These are the activations of a small neural network, seen along a few directions. Each row is one input.
In each table, some parts of the input vary, and every possible input appears once, in random order.
A made-up example of a description, with smaller parts first: one of 5 places around a ring, together with either a single point or one of 9 places around a ring or (one of 3 separate values, together with one of 6 places along a line).
Shared parts are said once, and a part with two or three values counts as separate values.
In the rows, zero is written as 128.

Rows:
row 1: [204 186 151 195 152 121 167  74 124 176 161]
row 2: [110 111 132  71 122 183  79 203 138 159  45]
row 3: [ 92  92 108  93 127 118  54 193  91 126  95]
row 4: [173 188 143 180 129 138 188  87 137 163 203]
row 5: [116  78 131  81 104 164  73 196 115 157  68]
row 6: [ 60  58  51 146  93  34  87 174 162  90  64]
row 7: [191 182 154 203 160 130 162  89 138 182 182]
row 8: [ 67 107 106  49 114  84  56 133 172  53 112]
row 9: [185 195 134 172 129 133 191  66 119 161 185]
row 10: [ 66  84 134  58 137  90  73 134 159  37  97]
row 11: [173 168 169 195 159 144 207  85 123 145 188]
row 12: [187 193 134 174 132 139 188  82 129 156 196]
row 13: [164 188 145 182 130 143 183  72 131 167 196]
row 14: [ 48  62  35 131  62  49 109 164 164  76  80]
row 15: [168 192 133 172 130 140 182  63 117 166 185]
row 16: [ 79 101  87  76 107 139  72 181  87 110 114]
row 17: [162 168 172 193 158 144 205  72 117 153 182]
row 18: [187 183 151 195 153 127 159  72 122 182 161]
row 19: [ 96  80 111  58 145  92  38 154 138  99 103]
row 20: [ 96  95 145  66 121 202 118 193 125 126  46]
row 21: [ 80  88  95  39 121 105  59 147 138  83 123]
row 22: [ 80  78 117  88 128 141  88 185  75  86  97]
row 23: [ 85 100 121  66 138  72  30 139 171  68  89]
row 24: [203 185 147 195 157 124 164  89 131 173 175]
row 25: [ 45  41  65 142  91  46 130 166 150  57  66]
row 26: [180 181 162 204 156 129 162  79 135 187 176]
row 27: [186 171 167 187 151 138 210  84 118 139 177]
row 28: [103  85 109  62  82 183  91 187 113 137  89]
row 29: [173 170 164 188 152 147 199  62 106 146 162]
row 30: [185 173 161 183 151 139 206  70 107 141 166]
row 31: [ 98 117 119  56  95 199 100 195 140 139  63]
row 32: [ 80  63 128  52 141 105  81 148 128  65 106]
row 33: [100  61 143  75 100 181 113 188 103 121  72]
The inputs of row 15 and row 18 match in every part but one. If row 31 is changed in the same way as row 15 into row 18, which row does it become?
> row 2
What do these inputs look like to the network?
> one of 3 separate values, together with either one of 5 places around a ring or one of 6 places along a line
Which other rows agree with row 10 in the choice among 3 separate values? List them by row number.
> row 11, row 17, row 20, row 22, row 25, row 27, row 29, row 30, row 32, row 33
A walk changes only the place on the line of 6. It starts at row 14 and steps to row 8. List the rest of the walk in order.
> row 21, row 16, row 28, row 31

Rows:
row 34: [121  89  80 130 112  81  86 133 133 128  53]
row 35: [ 65  49 120 141 124 107 174 147 109  61  85]
row 36: [153 151 123 202 120  97 185 100 110 163 161]
row 37: [107 111 137 105 154 157  57 204 128 157  85]
row 38: [181 165 158 163 138 179 156 122  69 173 172]
row 39: [ 67 121  64 114  66 116 125 156 137  99 105]
row 40: [ 82  95  95 153 131  84  67 192 152 135  91]
row 41: [ 78 140  92  55 105 122  96 141 144  70 139]
row 42: [161 162 129 201 118 108 193 101 174 151 137]
row 43: [160 156 127 201 115 103 187  97 145 156 145]
row 44: [171 165 166 163 133 185 156 110  91 174 158]
row 45: [ 92 135 111  63  77 184 117 181 112 119 104]
row 46: [118  90 122  66  91 172  94 172 127 147 112]
row 47: [148 175 162 143 160 117 155  56 146 139 177]
row 48: [129 111 123  75 141  84  48 120 137  94  89]
row 49: [162 168 134 146 174 114 145  66  96 137 205]
row 50: [ 93 116 127  96 169  90  36 165 156 108 119]
row 51: [184 174 172 150 139 187 182 115 153 171 131]
row 52: [167 183 166 145 159 119 160  67 177 125 167]
row 53: [ 81  71 147  88 159 116 136 123 118  31 116]
row 54: [ 93  68 159  96 135 178 157 164  91  79  87]
row 55: [169 169 174 149 138 181 177 111 121 182 143]
row 56: [152 106 127  83 126 154  69 159 113 138  51]
row 57: [164 150 110 204 119  97 178 110  93 156 174]
row 58: [155 170 151 149 166 114 148  61 115 140 193]
row 59: [ 93  72  75 116  74 103 103 149 153 130 112]
row 60: [110  95 107  59 112 107  69 135 158  94 147]
What do these inputs look like to the network?
> one of 3 separate values, together with either one of 4 places along a line or one of 5 places along a line
The inputs of row 34 and row 48 match in every part but the choice among 3 separate values. If row 42 is changed in the same way as row 34 into row 48, which row does it become?
> row 52
Which other rows does row 38 become when the place on the line of 4 takes its other values? List them by row number.
> row 44, row 51, row 55
Which other rows does row 43 become when the choice among 3 separate values takes its other values? List them by row number.
> row 47, row 55
A walk changes only the place on the line of 5. It starts at row 53 and steps to row 41. List the rest of the walk in order.
> row 60, row 48, row 50

Rows:
row 61: [138 105 122 115 115 138  91 161 116 151 100]
row 62: [113 122 141  65 129 176 108 124 105 128 113]
row 63: [114 102 142 105 126 151 141 177 107 110 117]
row 64: [121 106 146  84 139 153 105 132 116 110 122]
row 65: [117 115  90 138  83  72  89 127 137 104 122]
row 66: [109  93 138 121 134 136 140 146 125 107  99]
row 67: [123 120 120  98 112 175  91 169 133 166 118]
row 68: [106 121 116 108 139  82  83 126 136 111 124]
row 69: [ 89 125  86 146  95  85 136 153 154  94 114]
row 70: [ 89  87 111 125 135 101 138 138 117  97 129]
row 71: [109  98 117 154 121 132 112 165 107 126  90]
row 72: [ 91 110 105 124 102  90 148 135 146  69 133]
row 73: [107 124 101  94 128  64  97 110 156 107 133]
row 74: [198 204 155 228 157 114 213  38 131 171 204]
row 75: [124 105 143 103 150 137 106 119 141  94 102]
row 76: [106 107 122 124 114 158 126 172 131 143  97]
row 77: [207 197 185 220 167 147 210  61 136 187 195]
row 78: [212 215 172 185 146 191 208  51  97 210 195]
row 79: [131  93 122 125 128 112  93 146 128 150  99]
row 80: [113 114 127  78 116 186 148 149 119 129 105]
row 81: [220 205 188 201 147 161 213  65 117 192 197]
row 82: [106 117 125 105 140 106 113 107 152  76 116]
row 83: [112 126 117 115  95 178 125 183 106 144  96]
row 84: [118 127 139 106 147 122  82 137 146 123 106]
row 85: [190 217 139 237 143 105 207  48 129 149 230]
row 86: [122 100  99 131 109  91  98 121 147 128  98]
row 87: [114 142 126  70 140 164  88 157 122 154 129]
row 88: [106 116 118 104 117  75 113 111 130  67 136]
row 89: [109 104  94 146 114 103 130 149 142 104  94]
row 90: [125 124 134  86 153 132  89 164 114 140 126]
The inputs of row 80 and row 63 match in every part but one. If row 83 is changed in the same way as row 80 into row 63, which row does it become?
> row 76
What do these inputs look like to the network?
> one of 5 places along a line, together with either a single point or one of 5 places around a ring
A walk changes only the place on the ring of 5. It starts at row 89 and steps to row 70. List the rest of the walk in order.
> row 82, row 68, row 86

Rows:
row 91: [209 177 168 193 140 189 207  99 113 201 175]
row 92: [205 201 181 174 184 132 174  49 128 153 188]
row 93: [116 131 143  79 157 120 107 135 136  85 125]
row 94: [112 105 132 102 115 165 113 166 124 169  91]
row 95: [101 117 133 102 109 180 133 167 108 131  97]
row 96: [182 181 130 223 128  91 213  56 125 164 187]
row 97: [112 105 145  76 135 128 116 118 126  72 149]
row 98: [123  96 143 101 110 173 148 165  90 109  91]
row 99: [ 96  95 110 150 105  93 143 125 126  66 112]
row 100: [136 118 109 111 119 164  86 166 110 172  81]
row 101: [122 121 130  75 139 117  83 122 154 120 134]
row 102: [ 91 117  78 155 108  86  88 140 148 139 129]
row 103: [104 115 101 148 103  78 110 142 150 115 109]
row 104: [132 133 125  88 152 111  61 140 145 130 134]
row 105: [ 78 106  93 142 116  93 137 130 136  96 118]
The inputs of row 93 and row 105 match in every part but one. If row 104 is changed in the same way as row 93 into row 105, which row does it become?
> row 102
What do these inputs look like to the network?
> one of 3 separate values, together with either a single point or one of 4 places along a line
